A small network was shown many inputs. Here are its activations along a few directions, one row for each input.
Each table varies a few parts of the input and shows all the possible inputs, shuffled.
A made-up example of a description, with smaller parts first: one of 6 places along a line, together with either a single point or one of 9 places around a ring or (one of 2 separate values, together with one of 8 places around a ring).
Shared parts are said once, and a part with two or three values counts as separate values.
In the rows, zero is written as 128.

Other details of the inputs vary at random and push rows far along two fixed directions, the same in every table; ignore that.

Table:
r1: [118 137  97 120 162 133 120 113 120 140 132 108 142 152]
r2: [110 113  98 128 153 152 132 118 163 129 147  94 136 142]
r3: [115 133 123 106 149 155 132 126 109 134 135 119 150 155]
r4: [180 127 131 139 124 161 125 161 144 111  92 161  72  98]
r5: [120 113 129 101 142 160 143 136 146 133 144 120 159 130]
r6: [103 115 130 120 131 162 145 133 150 128 150 115 148 139]
r7: [168 129 119 143 102 137 105 150  98 105  89 128  44 107]
r8: [101 122 122 118 145 153 122 110 112 157 140 119 124 161]
r9: [172 148 124 143 131 157 114 151 107 113  84 161  65 119]
r10: [124 130 117  92 165 155 135 122 135 118 143 124 145 135]
r11: [101 116 127 110 134 154 123 114 105 141 146 116 131 158]
r12: [ 88 105 123 124 137 148 123 115 130 123 150 121 133 148]
r13: [104 112 121 126 137 157 140 121 153 118 154 119 149 135]
r14: [ 95 110 111 132 147 132 116 111 138 138 142 102 125 147]
r15: [133 142 165 159 101  34 136 105 148 173 141 154 205 115]
r16: [174 140 127 132 111 149 123 161  95  87  88 145  71 105]
r17: [123 137 115 101 170 143 134 113 143 136 137 131 146 144]
r18: [ 86 107 127 109 120 146 133 129 125 121 142 104 135 145]
r19: [123 135 180 145  85  44 148 112 133 149 146 157 216 100]
r20: [183 168 196 156  68  48 138 150 108 121  97 192 129  74]
r21: [102 114 119 116 140 148 118 102 107 130 150 120 131 154]
r22: [121 130  89 110 159 141 124 123 114 120 132  93 135 146]
r23: [168 127 120 150  99 144 125 167 145  93  95 124  63  92]
r24: [179 175 173 185  77  43 114 139  98 150  85 186 117  99]
r25: [ 87 103 119 115 127 140 127 117 127 111 146 108 136 142]
r26: [147 118 137 149 103 160 112 160 118  96 100 155  49 109]
r27: [115 128 109 108 161 159 126 116 112 120 138 119 143 152]
r28: [120 163 172 162 113  48 129  93 109 173 133 173 196 139]
r29: [165 156 198 201  63  58 135 140 137 146 103 201 122  91]
r30: [121 129 118  90 153 138 143 124 129 112 145 113 155 128]
r31: [127 134 178 148 100  63 142 111 139 154 147 167 206 109]
r32: [132 159 163 139 108  25 139 110 126 160 141 146 199 116]
r33: [160 124 132 142  91 159 134 167 138  80 101 140  70  88]
r34: [153 123 125 158 112 142 105 156 126 112  91 137  42 109]
r35: [106 118  98 120 155 145 111 103 117 141 141  98 116 153]
r36: [103 113 111 129 156 164 141 114 160 131 150 116 141 146]
r37: [110 114 105 126 134 135 135 122 156 120 146  90 146 131]
r38: [124 116 110 102 138 136 141 139 150 135 137  93 154 127]
r39: [171 130 122 158 111 149 121 161 150 106  96 135  57 100]
r40: [107 116 105 116 139 127 115 105 111 132 142  92 129 148]
r41: [127 141 110  95 160 133 133 129 141 147 134 109 142 144]
r42: [147 122 133 157 117 158 113 154 124 112  96 156  45 114]
r43: [102 111 115 108 130 139 123 105 104 118 147 107 135 149]
r44: [ 92 110 117 118 129 133 125 128 131 134 136  88 130 146]
r45: [122 151 165 145 102  55 136 107  97 141 136 151 192 128]
r46: [ 93 136 180 173 102  49 129  93 126 173 147 166 181 137]
r47: [102 107 109 112 132 161 143 126 150 102 150 101 144 129]
r48: [176 122 132 126 102 155 133 171 133  86  96 146  81  79]
r49: [163 124 130 135  94 149 113 150  92  91  95 143  50 108]
r50: [167 134 120 150 113 142 100 145 104 120  89 139  39 112]
r51: [108 149 183 171  96  38 123  80 103 184 145 173 182 138]
r52: [126 118 111 108 148 141 135 133 156 147 136 104 149 136]
r53: [128 135  95  98 171 139 128 121 144 133 136 109 135 141]
r54: [122 112 109 112 162 161 137 119 157 133 141 123 148 136]
r55: [ 94 107 110 123 136 127 118 116 133 124 141  92 131 142]
r56: [123 140 124  94 164 148 137 125 140 145 134 127 145 148]
r57: [125 112 101 109 144 131 135 127 152 126 141  97 156 124]
r58: [118 136 104 108 147 133 131 130 111 137 129  93 146 150]
r59: [122 135 131  88 156 151 141 131 132 131 141 123 152 139]
r60: [186 147 118 122 122 131 124 168 125  99  90 137  66  93]
Description of these inputs: one of 2 separate values, together with one of 5 places around a ring, together with one of 6 places around a ring.
Q: Changing only the choice among 2 separate values turns r2 into r39. The same change can be made to r47. Which row results?
A: r33
Q: Which other rows does r36 become when the choice among 2 separate values takes its other values? List them by row number.
A: r29
Q: Which other rows does r17 become when the place on the ring of 6 takes its other values? List them by row number.
A: r28, r36, r46, r51, r54
Q: Which other rows does r22 become when the choice among 2 separate values takes its other values? List them by row number.
A: r58
Q: Which other rows does r53 become when the place on the ring of 6 takes its other values? List them by row number.
A: r1, r2, r14, r15, r35

Table:
r61: [133 126 114 109 156 132 135 122 147 143 142 120 155 131]
r62: [167 127 112 137 146 171 109 145 132  99  94 155  40 111]
r63: [ 92 120 112 149 134 127 133  97 123 115 154 113 177 149]
r64: [104 113 131 106 125 118 139 127 141 124 147 108 159 124]
r65: [102 121 137 112 145 139 130 109 128 138 148 133 139 147]
r66: [162 119 113 130 112 170 129 175 130  75  94 126  58  95]
r67: [147 149 200 180  52  14 112 117  88 152 112 187 137 100]
r68: [165 136 113 147 141 179 114 153 128 100  89 151  45 118]
r69: [ 98 116 135 127 113 133 147 132 148 131 147 113 153 133]
r70: [165 160 199 174  61  44 137 139 109 142 106 196 161  87]
r71: [ 86 113 130 130 125 141 126 113 112 148 150 106 136 159]
r72: [121 137 113  95 156 128 128 116 118 130 140 118 145 142]
r73: [178 137 100 130 151 160 111 149 127  98  92 148  44 107]
r74: [106 126 128 100 150 132 128 115 118 131 144 126 147 146]
r75: [122 118 127 116 148 139 135 118 154 144 144 129 154 135]
r76: [171 114 121 124 123 183 122 156 137  86 101 154  55  96]
r77: [108 121 126 134 128 131 139 133 161 139 141 110 152 136]
r78: [132 134 115 118 151 142 140 130 143 143 135 117 158 138]
r79: [ 92 118 123 116 129 133 125 119 102 140 142  99 144 160]
r80: [ 93 111 112 139 138 117 126  87 129 115 161 117 174 140]
r81: [150 108 118 140 115 172 101 144 110  96 104 137  27 112]
r82: [121 129 117 126 137 125 140 134 153 137 136 102 152 133]
r83: [ 99 129 136 121 141 147 135 117 123 138 143 129 143 154]
r84: [189 130 105 112 135 167 119 160 124  83  95 139  65  89]
r85: [121 122 116 117 142 116 134 126 159 136 142 104 150 126]
r86: [167 152 199 164  66  37 130 131 114 140 111 200 157  80]
r87: [168 159 194 191  71  50 134 134 132 155 105 200 153  95]
r88: [159 154 204 183  57  53 140 134 121 147 110 202 154  92]
r89: [109 130 110 110 135 129 125 119 104 137 133  92 142 157]
r90: [109 122 109 100 139 120 121 110 109 138 139  97 140 151]
r91: [120 123 120 101 135 115 139 126 139 123 142  99 157 122]
r92: [131 136 118 103 142 141 142 131 125 131 135 111 163 133]
r93: [167 123  95 137 132 154 100 145 117 106  89 129  33 111]
r94: [106 129 106 126 144 131 122 116 119 152 132  97 136 157]
r95: [ 98 110 136 117 118 125 139 123 154 130 152 115 151 126]
r96: [104 135 128 109 146 141 133 124 113 131 138 122 150 152]
r97: [ 93 119 119 136 137 139 120 113 123 157 139 104 135 159]
r98: [121 130 121 111 130 123 145 134 133 124 135  96 158 129]
r99: [119 144 111 120 161 138 131 121 129 143 132 119 142 151]
r100: [176 149 105 124 136 168 115 159 107  85  88 138  55 112]
r101: [ 94 111 119 127 142 130 115 103 128 158 144 108 131 152]
r102: [108 114 127 125 132 122 133 124 166 138 146 113 150 129]
Q: Changing only one part turns r69 into r95. The same change can be made to r92. Which row results?
A: r84
Q: Changing only one part turns r63 into r80. The same change can be made to r89. Which row results?
A: r90
Q: Describe the family of inputs behind these rows.
A: one of 2 separate values, together with either a single point or (one of 4 places along a line, together with one of 5 places around a ring)
Q: Which other rows does r70 become when the place on the line of 4 takes its other values? List them by row number.
A: r66, r79, r96
Q: Which other rows does r88 become when the choice among 2 separate values takes its other values? List them by row number.
A: r76
